Each row below is a small network's average activation on inputs in which a field has the value named, seen along a few directions.
Values that are neighbours, or in one group, have similar rows; names and order tell nothing.
In the rows, zero is written as 128.

Other fields shift rows strongly along two fixed directions, in all tables alike. That doesn't count.
To show where, the next rows are all for the same value of a field, averaged over different records:
92	31	152	99	99	147	118	99	169	93	166	71
111	169	107	114	181	72	182	185	198	136	150	142
110	87	133	107	120	118	137	121	168	108	154	107
89	87	153	103	143	106	149	145	219	107	161	92
182	175	46	122	117	119	137	126	59	142	102	217
131	127	104	111	135	107	144	134	148	122	137	141
149	126	96	118	107	120	136	119	107	123	128	164
99	119	129	110	157	90	163	153	200	121	162	107

U, 12 values:
u5: 159	120	89	175	118	145	92	115	89	103	121	169
u4: 140	225	135	116	156	112	155	167	95	195	82	152
u2: 98	93	160	86	83	126	128	106	141	121	125	80
u9: 143	139	156	149	112	188	72	94	44	146	83	115
u8: 86	112	131	148	134	121	148	135	158	87	107	83
u3: 137	167	132	159	147	115	119	132	101	126	117	153
u10: 161	28	166	146	58	211	31	49	74	104	154	111
u12: 177	134	148	130	103	177	70	100	32	173	115	148
u11: 126	143	152	192	163	154	108	145	138	118	136	103
u6: 105	108	137	114	139	97	158	146	190	117	159	111
u7: 153	195	110	114	152	104	164	154	129	184	140	176
u1: 115	175	126	148	134	130	150	136	101	134	63	118
U is arranged as 4 separate groups.
Question: List the group mates of u11, in the order listed.
Answer: u5, u3, u10
Question: List the group mates of u1, in the order listed.
Answer: u8
Question: List the group mates of u4, in the order listed.
Answer: u9, u12

G, 12 values:
g12: 94	55	157	133	124	163	105	111	170	89	135	69
g2: 131	97	135	119	92	162	94	100	78	131	120	116
g4: 162	168	93	122	143	119	122	143	114	139	130	169
g10: 146	161	95	120	124	109	139	140	95	147	96	161
g3: 126	91	134	128	105	139	115	102	136	112	153	125
g8: 126	111	127	127	153	110	138	142	148	122	149	129
g9: 137	103	146	130	103	171	113	111	105	138	123	112
g1: 168	170	98	137	111	148	102	90	29	141	85	178
g7: 109	121	148	102	124	117	146	115	151	117	129	119
g6: 126	127	151	141	129	125	117	135	139	142	133	117
g11: 115	200	92	124	175	65	201	189	182	153	134	142
g5: 93	133	159	153	153	107	144	159	189	107	149	100
G is arranged as 4 separate groups.
Question: List the group mates of g4, in the order listed.
Answer: g3, g8
Question: List the group mates of g6, in the order listed.
Answer: g2, g9, g1
Question: List the group mates of g7, in the order listed.
Answer: g10, g11
